Each row below holds a small network's activations on one input, seen along a few directions.
Each table varies a few parts of the input and shows all the possible inputs, shuffled.
Descriptions start from the smaller parts, as in this example, which fits no table here: ring(5) and (point or line(11) or (values(3) and line(6))).
Shared parts are said once, and a part with two or three values counts as separate values.
In the rows, zero is written as 128.

Table:
r1: [ 98 122 133  97 133 135  74  95 136  81 136  92 174 135 157  69]
r2: [167 127 174  84 143 133 153 160 126 128 163 158 113  93  93 118]
r3: [110 142 112 105 101 134  70 126 128  84 115 101 171 106 156  99]
r4: [110 105 187  79 134 126  74  89 114 101 104 103 163 138 130 107]
r5: [124 131  88 226 123 138 161  77  88 118 126 151  83 157 178 137]
r6: [114 141 107 194  91 100 132  89 149 143 159 173  89 206 155 124]
r7: [154 149 130 115 142 136 143 160 147 106 199 143 129  83 101  96]
r8: [ 91 135 105 221 126 158 161 125 126 161 117 128 118 188 143 113]
r9: [122 107 131 192 124 128 164  70  66 153 113 146  62 147 175 172]
r10: [ 92 113 150 188 127 145 164 117 102 199 102 129 104 176 137 148]
r11: [171 127 137  84 115 130  90 120 126 136  76  91 141 112 110 135]
r12: [169 118 143  80 152  95 123 178 128 127 118 120 133 114 138 165]
r13: [161 144  83 107 116 135  83 125 140 116 108  90 160 111 125 102]
r14: [136 165 173  66 151 138 174 137 122 122 162 147 107 100  80 115]
r15: [168 103 129  85 105  91 132 149 125 123  90  91 140  93 108 148]
r16: [159 115 151  78 136 127 155 150 140 123 142 148 145 110 111 163]
r17: [ 51 109  89 213 155 181 139 146 166 160  91 142 108 155 115 123]
r18: [145 132 102 105 136 130 142 157 148  98 179 138 160 108 115 140]
r19: [125 190 132  99 151 141 167 131 152 103 196 134 125  85  94  93]
r20: [162 126  77 116 109  92 118 150 137 105 122  99 170  91 114 122]
r21: [114 120 151 161  91  89 135  82 127 175 142 170  67 197 157 152]
r22: [120 126 164  84 100 127  71 121 109 104  83 108 154 108 136 133]
r23: [ 51  87 131 181 156 165 141 139 137 202  75 147  96 143 106 154]
r24: [159 138  92 111 155  95 106 180 134 105 153 124 159 114 137 142]
The inputs of r3 and r22 match in every part but one. If r20 is changed in the same way as r3 into r22, which row does it become? -> r15
Describe the family of inputs behind these rows. -> values(2) and (line(4) or line(8))
Change only the line(4) part in r8. List by row number the other rows that result. -> r5, r6, r17
Change only the values(2) part in r12. List by row number the other rows that result. -> r24

Table:
r25: [ 98 122 154 151 153 120 173 138 117 151 157 169  89 129 131 155]
r26: [ 87 126 127 152 108 139  53  69 115  99 112 111 138 171 179  90]
r27: [144 165 165 119 129 121 179 124 130 175 150 154  80 152 103 134]
r28: [113 133 120 167 138 154 166 139 124 142 145 167 106 144 134 161]
r29: [108 133  75 187 152 141 168 121 145 138 150 143 102 144 128 128]
r30: [ 96 101 131 139 101 124 103  97 106 121  84  78 173 170 158 120]
r31: [157 149 153  39 159 157 121 152 120  78 130  93 169  32  86  98]
r32: [146 137 134  45 142 113  95 195 190 103 165 121 191  97  84 104]
r33: [146 110 166 140 141 131 184 121 129 157 157 179  82 137 110 143]
r34: [115 154  82 209 120 148 159 134 138 142 148 137 114 135 127  98]
r35: [ 97  96 119 129  77 118  76  97 127 135  52 108 127 131 133 145]
r36: [218 152 113  51 114  75 109 143 123  68 177 118 154  77 138 132]
r37: [138  86 125 135 130 124  78 135 100 156  38  85 139 145 155 156]
Describe the family of inputs behind these rows. -> values(3) or line(4) or line(6)
Which of the alternatives is r34? -> line(6)

Table:
r38: [146 147  91 177  96 109 144 118 113 129 153 148  90 152 154 147]
r39: [163 112 137 145 121 108 179 132  95 150 153 156  82 160 160 180]
r40: [130 130 175 127 130 122 171 105  88 142 164 171  79 170 149 147]
r41: [103 140  89 186 139 143 150 161 149 161 115 137 115 117 118 136]
r42: [188 136 134  57 105  93 114 182 165  98 139 111 195 100 100 137]
r43: [115 158 131 160 101 129 143  93 114 116 167 158  81 164 146 116]
r44: [154 141 174  41 105 112 107 157 155  99 167 117 190 102  94 101]
r45: [127  90 119 150 107 113 108 107 111 168  59 119 112 142 129 157]
r46: [173 123 116  41 135  83  74 182 191  89 157 135 171  95 112 149]
r47: [113 151 113 188 126 127 130  72 126 103 177 148 121 173 161 101]
r48: [176 148 160  52 145 159  97 137 113  80 144 104 158  58 105  82]
r49: [ 69 122 115 167 123 146  96  82 131 126  97 117 153 171 173  88]
r50: [104  99  78 186 107 135  96 115 128 128  92  97 149 169 173 127]
r51: [198 158 112  48 134 101 118 160 146 108 125  73 177  91 106 123]
r52: [ 98  98 157 127 107 143 104  77 107 156  81 127 105 162 115 135]
r53: [ 66 144  99 187 162 164 142 124 149 130 142 144 138 147 125  76]
r54: [125  77 151 143 128 113 113 135  96 167  69 113 114 158 148 178]
r55: [ 74 131 141 147 107 142  88  93 119 143  84 120 120 159 149 115]
r56: [130 131 156 145 105 117 169  81 120 134 154 158  68 149 135 123]
r57: [123 106 102 163 137 151 176 153 147 172 116 143  98 121  92 154]
r58: [119 105 135 160 166 139 183 178 132 176 116 142 107 126 115 167]
r59: [ 91 127 150 154 150 159 169 118 153 164 121 153  99 121  89 123]
r60: [212 141 121  65 144 137 104 163 124  80 116  98 161  56 113 120]
r61: [161 164 150  33 136 122 109 137 132 107 155  80 170  96  98  83]
r62: [ 67 157 122 165 149 163 145 137 142 147 130 151 109 133 108 101]
r63: [133 136 144  47 134 142 113 118  96  54 146  97 171  41 114 108]
r64: [ 89 124 176 145 175 156 174 144 130 167 127 154 106 136 106 141]
r65: [166 124 108 154 100 105 165 102 110 153 143 162  82 144 138 161]
r66: [137 135  77 209 120  99 136 105 126 111 162 125 118 157 172 121]
r67: [ 97 129  62 206 153 143 143 154 145 142 130 130 141 134 133 105]
r68: [108 117 102 168 101 122  94 119 120 150  65 110 124 147 156 145]
r69: [ 92  93 189 122 137 130 110 106  89 159  83 124 108 168 137 145]
r70: [139 128 157  26 135 102  69 158 182  89 183 141 165  96 106 112]
r71: [168 129 106  60 134 121 119 145 109  53 118  89 174  38 121 148]
Describe the family of inputs behind these rows. -> values(2) and (line(5) or (values(3) and line(4)))
The inputs of r52 and r45 match in every part but the values(2) part. If r44 is changed in the same way as r52 into r45, which row does it become? -> r42
Change only the values(3) part in r62. List by row number the other rows that result. -> r43, r55

Table:
r72: [115 128 120 184 157 154 196 143 124 166 140 164  83 127 113 150]
r73: [159 166 100 135 130 110 165 141 147 108 202 159 118 118 124 119]
r74: [192 141 162  17 152 115 133 195 151 107 155 124 164  52  72 131]
r75: [166 163 150  73 142 125 157 137 130  97 184 138 131  81 102 111]
r76: [105  85 154 167  99 115 105  80  93 175  59 130  87 189 166 165]
r77: [132 130  85 149 101 110  84 105 126  93 126 101 158 150 169 107]
r78: [ 67 121 101 180 118 151  94 107 142 133 104 108 146 172 146  98]
r79: [ 93 150 114 168 152 150 176 143 163 143 183 170 106 139 104 113]
r80: [128 115 169 156 131 116 192 118 111 183 140 185  58 158 127 178]
r81: [ 88 100 104 195 121 153 112 108 107 158  59 106 117 156 150 137]
r82: [135 127 134  86 110 126  72 100 108  81 106  84 169 110 147 102]
r83: [156 108 143  26 122 110  51 158 132  92  78  67 201  83 116 126]
Describe the family of inputs behind these rows. -> values(2) and line(6)
The inputs of r78 and r79 match in every part but the values(2) part. If r83 is changed in the same way as r78 into r79, which row does it become? -> r74
Change only the values(2) part in r75. List by row number the other rows that result. -> r82

Table:
r84: [113 114 126 154 120 132 107 108 115 142  95 120 118 154 148 132]
r85: [118 126 133 158 140 132 161 130 126 150 143 159  96 140 128 146]
r86: [178 143 130  47 134 116 109 158 133  82 141 101 172  64 107 117]
r87: [112 104 135 145 108 122 114 103 110 143  89 120 118 152 147 145]
r88: [ 99 126 104 173 125 143 129 119 136 137 122 132 119 145 133 120]
r89: [115 142 126 161 126 131 152 114 125 140 147 149 101 146 134 127]
r90: [125 122 144 150 137 132 171 132 124 168 128 153  93 142 116 150]
r91: [114 130 109 174 128 135 144 112 129 132 143 139 115 153 142 120]
r92: [161 139 151  39 137 123 101 150 139  85 143 104 174  75 102 106]
r93: [100 121 117 164 125 136 124 119 121 141 110 122 126 154 144 130]
r94: [172 141 135  43 129 105  97 162 149  88 149 108 176  84 107 115]
Describe the family of inputs behind these rows. -> values(3) or line(8)
